Each row below holds a small network's activations on one input, seen along a few directions.
Each table varies a few parts of the input and shows all the possible inputs, shuffled.
A made-up example of a description, with smaller parts first: one of 5 places around a ring, together with either a single point or one of 9 places around a ring or (one of 3 separate values, together with one of 4 places along a line).
Shared parts are said once, and a part with two or three values counts as separate values.

Other details of the inputs shift rows strongly along two fixed directions, in all tables alike. That doesn't count.

Rows:
R1: [ 12   8 -15  -8 -20  11  -1  -6  -9 -20   2 -14   7  -5  10]
R2: [-21  -7  22  14  -2 -25   4  23  14  39   8   7 -14  -2 -10]
R3: [ 20  15  -2 -16  -3  17   3  -5   5 -15 -13   5  12  10  10]
R4: [-15  -7  25  15 -20 -20  -1  17  29  35   7   9 -20  -1  -8]
R5: [-24 -12  28  16  -2  -7  -5  12  26  29   6  19 -22   2  -8]
R6: [ 11  16 -11 -13  10   6  11  -1  -6  -5  -9   6  15  10   4]
R7: [-25 -10  29   9  -2 -26   6  15  12  33   0  11 -20  -3 -16]
R8: [-17  -7  23  14 -15 -15   6  15  17  20  19   0 -17 -16  -4]
R9: [-32 -16  22  17  -3 -22 -10  15  15  40  11  13 -15   3 -13]
R10: [ 14  18 -13 -20   1   6   1  -3  -4  -7 -14   5  17  18  -1]
R11: [ 21  -4 -40   7  35  22  12 -15   3 -23   7 -13  18  14  -7]
R12: [ 30  15 -41  -5  28  14  25  -6  19 -13   5 -18  13  25 -12]
R13: [ 15  19 -14 -10  -6  18   7  -6  10  -5 -10  -2   4  15   5]
R14: [-11 -55  48 -10 -25 -32 -53  -9 -78 -48 -13 -12 -25 -93  -1]
R15: [-14 -12  44  13  -6 -22   6  13  26  29   6  24 -20  -9  -8]
R16: [  5  11 -13 -12  12  13  -2  -9  -4  -3  -6  10  20  18   3]
R17: [ 13 -54  17 -14  -7   8 -52 -40 -95 -88 -22 -14 -12 -83  34]
R18: [ -4  11 -24   1  -1  10  -6  -5 -16  -7   9 -11  16  13   1]
R19: [  6  13 -20  -4  -2   5   6   1 -24 -14   3 -18  14   1   5]
R20: [ 27  20 -48   3  39  13  33  -5  22 -10  10 -16  16  24  -4]
R21: [  4  10 -20   4  -6  19  -5  -9  -5 -16  12 -10  11   7  13]
R22: [-26 -15  33   5 -12 -29  -4  22  20  39  -5  14 -19  -4 -20]
R23: [ 11  14 -17 -12  -5   4  -2  -1 -12  -4  -7 -10  12   9   4]
R24: [ 13  21 -18   4   1  12  15  -2   7  -1   4  -8   7  19  14]
R25: [ 14  20 -15  -5   4  19  16  -9   5 -11  -6  -5   6  15  12]
R26: [ 10   8  -9  -7   8  22  -1 -11   5 -13  -5  10  14  13  15]
R27: [-35 -20  30  14  -1 -23  -8  12  16  38   2  19 -18   0 -17]
Description of these inputs: one of 3 separate values, together with either a single point or (one of 2 separate values, together with one of 4 places along a line).
- Changing only the choice among 3 separate values turns R14 into R18. The same change can be made to R23. Which row results? => R9
- Which other rows does R21 become when the choice among 2 separate values takes its other values? List them by row number. => R18
- Which other rows does R10 become when the choice among 3 separate values takes its other values? List them by row number. => R6, R16

Rows:
R28: [  5 -17   2  -5 -16  -1 -27  -5 -28 -28   0 -17  -4 -33  11]
R29: [ -1 -16  32  24  18 -19  26  17  35  21  11   9 -24  -9 -20]
R30: [ 33 -27   0 -10  15  -1  -2 -26 -48 -78 -13 -23 -14 -62   6]
R31: [  9 -23  20 -12  -8  10 -24 -14 -24 -33  -7   6  -5 -28  12]
R32: [-14 -35  24  18  28 -19   0  13  30  26   5  18 -12  -4 -34]
R33: [ -8  60 -45 -12  -6  19  28  11  18  30  -3  -5  32  65  -1]
R34: [  7  -7   9  -7 -16  -7 -12   2  -1 -10  -8   2  -4 -16  -3]
R35: [-32 -13  24  19 -18 -15 -10  20  12  28  19   5 -16 -11 -10]
R36: [ -8  -9  16   1  -5   9 -10  -2   1   1  -2  14  -7  -9  14]
R37: [ 19 -19   1  -5  24  -1   4 -26 -61 -65  -2 -18  -6 -49  22]
R38: [  3  51 -49   4  -4  24  26  11  28  26  13  -9  28  61   2]
R39: [ 20  45 -46   0  -4  35  25  -3  56  18  13  -9  23  57  -2]
R40: [  7  -9   5 -14 -18 -10 -21  -3 -39 -23 -12 -13   1 -33   6]
R41: [-18 -27   3  18  21 -31  -3  21  28  35  21  -1 -16  -1 -41]
R42: [ 44  43 -50 -31  -3  37  11 -17 -11 -33 -19 -19  41  28  15]
R43: [-18 -11  15  30  13 -30  27  22  26  28  26  -7 -26  -3 -22]
R44: [ 26 -21   2 -16  -7  26 -29 -38 -47 -70 -18  -8  -1 -35  28]
R45: [  7   2   2 -28  -7   7 -22 -26 -77 -50 -27  -5  15 -29  30]
R46: [ -1   2  23 -22 -10  -4 -10  -2 -15  -8 -25  15   2  -3   5]
R47: [-21 -34  21  19  30 -21   0  10  26  32   6  21 -17  -1 -26]
R48: [ 49  32 -66  -7  26  26  29 -19 -12 -47   3 -39  17  19  14]
R49: [ 26 -17  -6 -22 -12  18 -32 -26 -46 -66 -16 -15   2 -45  14]
R50: [ -1   3  15 -20 -18 -12  -8   6  -6   2 -19   5   2  -8  -5]
R51: [ 25  52 -56 -34  -4  29  13 -11 -18 -21 -19 -25  41  37  15]
R52: [  4  58 -31 -17   4  21  28   2  34  36 -15  13  27  74  13]
R53: [  2 -44   2  -6  23 -13 -16 -14 -16 -31  -4  -5  -7 -36 -21]
R54: [  8 -12  14  14  25  -6  18  -3   1  -6   0   2 -18 -18   3]
R55: [ -8  -5  37  -2 -11 -15  -3  15  17  26  -6  23  -9   3  -7]
R56: [ 35  37 -48 -21   7  46  10 -25 -18 -33 -18  -5  35  33  33]
R57: [-22  -1  25  14 -11 -17  -3  14   8  31  11  17  -8  -1   1]
R58: [  2  48 -51  13  -3  35  25   2  38  22  21 -16  22  65   3]
R59: [-16  -8  36   5  -9 -17  -6  10   8  34 -10  24 -14  -3   0]
R60: [-14  -6  14   7 -20 -21  -3  23  18  31  10   2 -12  -3 -11]
R61: [ -9  -8  32   4 -12 -10  -2  11  24  20   1  23 -13   5  -8]
R62: [  4  54 -44   5   6  32  25   2  36  29  21  -1  31  62  14]
R63: [-28  -4  23   9 -19 -23  -5  22  -1  29   4   6 -13  -5 -11]
R64: [-28 -10  27  25 -12 -11  -9   8  15  28  19  12 -17  -5   3]
R65: [ -4 -37  -1   1  30 -13 -15 -17 -37 -28   2  -4   0 -28  -5]
R66: [-23 -19  34  21 -11  -5  -9   2  25  27   4  21 -26  -5   2]
R67: [ -6 -12   0   6 -18  -2 -11   3   3  -1  10 -14  -9 -12   2]
R68: [-21   0  28  11 -11 -20  -3  15   0  35   3  16  -8  -4  -1]
R69: [-35 -34   9  23  23 -32  -2  13  18  36  21   3 -16  -4 -39]
- What do these inputs look like to the network? => one of 6 places around a ring, together with either one of 2 separate values or one of 5 places along a line
- Changing only the place on the ring of 6 turns R69 into R47. The same change can be made to R63. Which row results? => R59
- Which other rows does R29 become when the choice among 2 separate values takes its other values? List them by row number. => R32
- Which other rows does R54 become when the place on the ring of 6 takes its other values? List them by row number. => R29, R30, R37, R43, R48
- Which other rows does R36 become when the place on the line of 5 takes its other values? List them by row number. => R52, R56, R59, R66
- Which other rows agree with R30 in the place on the ring of 6? List them by row number. => R34, R39, R42, R49, R50, R53
- A walk changes only the place on the line of 5. It starts at R46 and steps to R55. List the rest of the walk in order. => R61, R31, R44

Rows:
R70: [-20  -6  12  22  -7 -23  -3  27  19  34  28   1  -1   8 -19]
R71: [  9  57 -66  11   5  45  37   4  41  21  23 -11  29  68  12]
R72: [ 12  52 -58   9   8  35  33   0  31  15  24 -15  26  62  21]
R73: [-14  -2  19  16  20  -9  18  16  46  38   7  30  -8  19 -17]
R74: [ 10  58 -14 -46 -57  34 -15 -11 -28  -6 -40  13  41  35  52]
R75: [ 24  14 -30  -7  -7  22   0 -25 -47 -54  -1 -28   5 -17  20]
R76: [ 14 -15 -36 -23  22  24 -18 -36 -58 -59 -16 -25  23  -6   8]
R77: [ 11   0 -38 -17  25  19 -11 -26 -42 -45 -19 -21  22   0  10]
R78: [ -3 -31  38   0   9 -16   1   2  -1  -3  -9  15 -24 -28 -14]
R79: [ 37  37 -48  -7  16  32  26 -10  42  -1   0 -14  20  48   6]
R80: [ -6 -12  17  23   2  -2   8  10  48  29   9  15 -16  12 -15]
R81: [-20 -11   9  18  14 -20   4  17  26  49   9  10  -8  26 -25]
R82: [ 24   8 -32 -19  -3  11  -9 -21 -56 -59  -2 -35  26 -23   8]
R83: [ 28  39 -57   6  19  41  24 -11  50  10  12  -1  28  63   8]
R84: [-12  -8  26  13  22 -10  19  14  39  33  14  28  -3  18 -20]
R85: [ 16  24 -51  -9   5  21   8  -6 -18 -27   7 -20  35  10  12]
R86: [-13 -18  19  18   2  -4   1   9  45  23  14  17 -13   2 -18]
R87: [ -4  -7  31   7  18 -24  21  15  35  25   2  21 -15   7 -20]
R88: [ 19  26   6 -60 -58  37 -52 -40 -90 -66 -54   6  32 -25  56]
R89: [-18 -44  26  -4   4 -30 -22  -8 -34 -11 -15  -2 -20 -44 -19]
R90: [  2  -9  15  19  -6  -6  14  16  52  37   9  10 -22  11 -18]
R91: [-25 -34  38  19 -13 -21 -22  -1 -32 -18   8   3 -35 -54   5]
R92: [ -3  -4  26  11  21 -29  20  15  37  31   3  21 -13   5 -12]
R93: [-18 -27  24   3 -14 -30 -16  14 -20   3  13 -11 -15 -49 -12]
R94: [-17  -6   7  14  11 -29  11  21  27  46   1   5 -14  20 -24]
R95: [-25   6  63 -31 -70  -5 -43  11 -33  16 -37  34 -13 -19  28]
R96: [ -1 -52  38  -3  -5 -14 -27 -12 -10 -25  -9   1 -34 -64  -3]
R97: [-17   4   9  14  -8 -28  11  37  23  37  20  -1  -7   1 -21]
R98: [ -9 -37  34  12 -17 -21 -18  -5 -42 -28  -2 -11 -34 -63   7]
R99: [ 30  31 -37 -10  38  32  25 -12   9 -15  -5   5  31  40  10]
R100: [ 18   8 -35 -16   3  20 -11 -19 -45 -53   6 -23  26 -13   7]
R101: [-17   4  18  22  -8 -18  10  19  25  35  21  -9 -20   1  -2]
R102: [-13 -45  28  -5   7 -32 -25  -4 -39 -12 -20  -6 -29 -53  -9]
- What do these inputs look like to the network? => one of 3 separate values, together with either a single point or (one of 2 separate values, together with one of 5 places around a ring)
- Which other rows does R94 become when the choice among 3 separate values takes its other values? List them by row number. => R89, R102

Rows:
R103: [ -8 -13  22  15  -1 -18   2   8   4   7   8  -1 -20 -25  -3]
R104: [-13 -48  45   9   3 -20 -22   0  -1   0  -2  22 -25 -37  -7]
R105: [-24 -24  21  11  -7 -17 -18   7   0  13  10   2 -15 -21 -17]
R106: [ -5  32 -31   1   4   1  19  15  37  39  11  -9  17  47 -13]
R107: [ -8 -18  24   5 -14 -23  -8   8   0   5   1  -3 -25 -26 -10]
R108: [  6  26 -17  -4   9   4  25  12  47  35  -4   8  12  45 -11]
R109: [ 34  -7 -20 -19  23  29  -8 -36 -54 -67 -23 -11  13 -15  25]
R110: [-12   9 -11  13  10  -6  15  10  15  27  12  -3   4  19  -9]
R111: [-12 -34  35  12 -17 -18 -15   5  -2  -3   5   2 -28 -40  -8]
R112: [ 39  13 -38 -24  15  40  -4 -33 -30 -59 -23 -10  24   4  17]
R113: [ 10  34 -24   2   4   2  32  18  36  24  14  -8  11  38  -9]
R114: [ 37  15 -36 -20  24  28   8 -32 -34 -51 -20  -9  25   5  19]
R115: [-10 -26  23  16  -7 -12 -10   4  12   3  15   5 -21 -24  -2]
R116: [ 33  13 -37 -10  13  33   4 -28 -34 -59  -4 -23  15  -5  27]
R117: [-19 -27  18  15   1 -14 -18   5   0  13  16   3 -12 -18 -10]
R118: [  9  30 -18  -4  16   1  30  16  42  32   1   9  17  47 -16]
R119: [ 11   8 -17 -29 -27  21 -34 -24 -72 -50 -26  -9  20 -19  36]
R120: [-24 -33  34   5  -5 -37 -14  14 -21   8   5   0 -17 -39 -20]
R121: [ -2  48  -5   1 -29  17  17  16  35  36   3   5  16  49  14]
R122: [ -6  44  -5 -14 -15  17  15  10  40  39  -8  23  18  54   9]
R123: [-34 -43  37  20   1 -28 -17   6 -18   6   9   7 -28 -38 -10]
- What do these inputs look like to the network? => one of 3 separate values, together with either a single point or one of 6 places around a ring
- Changing only the choice among 3 separate values turns R116 into R109. The same change can be made to R107. Which row results? => R108
- Which other rows does R103 become when the choice among 3 separate values takes its other values? List them by row number. => R110, R114
